These are the activations of a small neural network, seen along a few directions. Each row is one input.
In each table, some parts of the input vary, and every possible input appears once, in random order.
Descriptions start from the smaller parts, as in this example, which fits no table here: one of 8 places around a ring, together with either a single point or one of 9 places around a ring or (one of 2 separate values, together with one of 6 places along a line).
Shared parts are said once, and a part with two or three values counts as separate values.
In the rows, zero is written as 128.

Other details of the inputs vary at random and push rows far along two fixed directions, the same in every table; ignore that.

Rows:
r1: [133 133  60 120  90 130  85 110 100 163 118  87 112  95 162 142]
r2: [ 84  97 144 107 138 142 146 146 166 101 125 116  70 111 121  96]
r3: [192 150 153 157 101 110 102 111  69 155 123 176 196 158 132 154]
r4: [ 93 101 134 103 139 139 152 149 184 102 141 102  75 108 119 100]
r5: [145 168 197 125 163 115 176 130 158 102 145 160 196 180  94 132]
r6: [125 132  74 119  80 119  69 108  99 155 105 101 103 105 165 135]
r7: [100 114 125 101 141 151 152 156 180 108 149 113  81 111 116  94]
r8: [155 151 174 149 179 108 173 132 171 102 145 173 162 184  89 120]
r9: [ 98 106 130  97 137 137 151 149 189 103 143 103  75 112 123  98]
r10: [140 116 112 112  56 136  76 121  82 161 120 109 119  87 164 136]
r11: [ 90 125 154  74 121 144 154 146 174 104 143  91 112 110 128 110]
r12: [112 121 103 107  80 137  95 111  78 148 111  77 142  86 174 153]
r13: [ 93  97 132 109 149 151 165 148 170 108 138 105  81 103 116 102]
r14: [124 118  71 123  87 122  80 109  97 153 106  96 104 100 165 148]
r15: [ 82 115 130 105 147 147 148 152 171 111 143 112  82 109 114 100]
r16: [147 138 174 161 192 122 185 137 153 106 143 172 164 177  77 128]
r17: [122 121  76 122  85 122  73 113  91 153 102 101 102 104 165 138]
r18: [161 131 218 147 150 127 172 140 134 109 144 194 172 169  91 119]
r19: [160 147 120 185 151 112 113 108  58 151 111 167 190 156 130 162]
r20: [174 141 118 188 145 117 117 111  60 149 114 167 190 153 130 161]
r21: [137 152 203 135 168 121 180 133 146 100 142 159 195 176  91 137]
r22: [ 86 121 126  98 145 145 147 152 176 112 145 112  82 114 118  97]
r23: [146 126 183 164 190 116 183 135 150  96 136 176 161 175  90 125]
r24: [121 143  63 120  93 127  75 113  94 162 119  98 115  98 164 138]
r25: [170 144 122 182 137 100 110  99  72 146 105 164 183 165 125 172]
r26: [134 136  60 122  88 134  78 116  96 160 122  97 114  94 164 136]
r27: [131 121  63 124  95 132  89 114  92 161 115  88 111  94 162 145]
r28: [ 86 105 141 102 133 138 141 147 174 103 130 113  69 115 116  97]
r29: [ 95 109 130 108 143 152 153 156 175 107 147 113  82 107 112  97]
r30: [ 86  94 139 107 141 142 155 142 173 100 129 112  72 107 119 106]
r31: [195 161 151 153  98 107  98 107  77 156 125 177 198 159 132 152]
r32: [177 162 117 172 131  95 105  94  86 149 110 165 186 171 129 167]
Description of these inputs: one of 4 places along a line, together with either one of 2 separate values or one of 6 places along a line.
The inputs of r17 and r28 match in every part but the place on the line of 4. If r3 is changed in the same way as r17 into r28, which row does it become? -> r10
List by row number the other rows that have the place on the line of 4 in common with r26. -> r1, r5, r6, r8, r24, r31, r32
Which other rows does r11 become when the choice among 2 separate values takes its other values? List them by row number. -> r3

Rows:
r33: [146 133 175 141 136 115 143 118 109 120 121 152 178 153 124 145]
r34: [158 125  58 165 103 107  69 103  66 164 102 122 130 119 162 157]
r35: [162 136 197 148 156 131 174 138 138 114 145 177 177 166  88 128]
r36: [ 80  98 103 106 127 137 123 138 168 116 120 102  46 100 127 103]
r37: [ 68 139 141  62 168 145 190 159 249  81 162  86  77 128  98  81]
r38: [160 148 144 190 183  99 152 105  94 119 111 174 202 187 109 163]
r39: [128 114 197 112 148 133 172 157 193  90 151 162 109 150  93  91]
r40: [167 186 167 132 133 103 140 111 123 129 141 156 217 178 115 153]
r41: [177 149  68 189 123 108  78  96  38 176 106 154 175 139 152 166]
r42: [115 113 145  98 109 152 130 150 152 124 144 125  89  99 131  94]
r43: [104  97  85  92  45 140  60 119  99 157 103  80  60  64 178 127]
r44: [119 128 164 112 125 140 140 142 133 118 138 126 139 126 122 120]
r45: [ 95 120 108 122 147 138 139 140 141 120 133 106 107 115 126 121]
r46: [112 105  41 123  89 143  82 116  89 163 114  70  86  68 169 143]
Describe the family of inputs behind these rows. -> one of 2 separate values, together with either a single point or one of 6 places along a line
The inputs of r38 and r33 match in every part but the choice among 2 separate values. If r36 is changed in the same way as r38 into r33, which row does it become? -> r43
Which other rows does r40 become when the choice among 2 separate values takes its other values? List them by row number. -> r37
